A small network was shown many inputs. Here are its activations along a few directions, one row for each input.
Each table varies a few parts of the input and shows all the possible inputs, shuffled.
A made-up example of a description, with smaller parts first: line(6) and (point or line(9) or (values(2) and ring(8))).
Shared parts are said once, and a part with two or three values counts as separate values.
In the rows, 128 means zero.

Other details of the inputs shift rows strongly along two fixed directions, in all tables alike. That doesn't count.

Table:
r1: [100 137 122 134 107 114 162 133 106 124 125]
r2: [103 101 127 180 149 110  90 125 111 116 136]
r3: [ 91 126 117 137 111 135 152 134 106 132 139]
r4: [ 98 124 107 114 132 128 148 142  92 112 127]
r5: [161 124 150 104 122 162 121 120 151 160 123]
r6: [ 92 117 104 138 132 130 134 136 101 129 130]
r7: [104 153  84 120  98 123 166 122 127 109 149]
r8: [112  80 139 215 160  80  51 116 121 112 135]
r9: [171 143 155  94 140 146 124 135 146 138 119]
r10: [161 132 149  87 151 157 114 132 145 138 121]
r11: [158 127 151 101 124 156 120 120 153 163 128]
r12: [175 149 124 105 116 150 125 108 177 130 133]
r13: [108 137 112 117 119 120 162 146  92 113 125]
r14: [105 136 116 123 127 113 162 141  97 114 125]
r15: [ 98 144 121 128 102 123 163 140 104 123 131]
r16: [161 123 139  96 140 167 111 121 142 156 121]
r17: [172 155 128 106 119 151 125 110 180 129 138]
r18: [ 99 138 118 134 104 115 158 141 108 125 123]
r19: [ 99 139 120 127 101 113 158 137 104 126 130]
r20: [161 129 146  82 149 149 112 130 144 142 120]
r21: [105 136 113 125 124 113 157 149 100 115 123]
r22: [117  74 157 243 153  69  53 107 137 112 131]
r23: [ 92 120 114 143 113 127 147 135 110 134 132]
r24: [162 128 147  86 154 152 119 126 145 141 115]
r25: [104 152  86 127 104 123 171 118 128 107 143]
r26: [187 104 187 179 144 102  50 109 175 132 112]
r27: [161 129 143  86 151 153 115 133 148 142 114]
r28: [172 139 152  89 137 138 122 133 146 142 119]
r29: [106  92 130 192 156  98  83 117 114 117 130]
r30: [104 152  83 129 101 124 165 126 132 108 142]
Each input here is: values(5) and (point or ring(5)).
- Changing only the values(5) part turns r7 into r25. The same change can be made to r8. Which row results? => r29

Table:
r31: [177 175 124  48 109 174 162 126 167 143 130]
r32: [136 163 103  83 109 146 175 126 139 123 132]
r33: [185  90 183 159 185 110  39 117 161 132 108]
r34: [130 118 143 132 132 134 118 126 129 143 125]
r35: [105 165 100  33  93 193 211 150  95 159 132]
r36: [ 29 110  81 178 115  93 169 141  56 101 138]
r37: [111 116 126 173 119 104 114 119 128 120 135]
r38: [127  90 144 192 160  99  68 114 135 118 128]
r39: [153 119 139 148 135 127  86 112 160 129 135]
r40: [147 117 151 112 152 133 117 134 126 141 108]
r41: [144 114 138 162 133 117  99 110 154 131 126]
r42: [165  91 175 169 177 102  41 125 146 121 116]
r43: [139 137 129  82 129 168 138 131 133 150 130]
r44: [184 132 154 142 136 118  97 108 183 127 119]
r45: [115 151 120  49 116 165 191 154  92 152 118]
r46: [160 171 124  67  99 161 167 131 152 138 130]
r47: [157 147 139 122 116 124 132 120 159 126 127]
r48: [143 129 123 123 128 141 122 114 150 136 131]
r49: [ 12  98  87 212 125  54 143 161  25  73 140]
r50: [ 41 128  76 172  92  97 168 140  69  96 151]
- What is each input in this table made of? => line(4) and ring(5)
- Changing only the line(4) part turns r45 into r47. The same change can be made to r40. Which row results? => r44
- A walk changes only the ring(5) part. It starts at r37 and steps to r41. List the rest of the walk in order. => r48, r39, r50
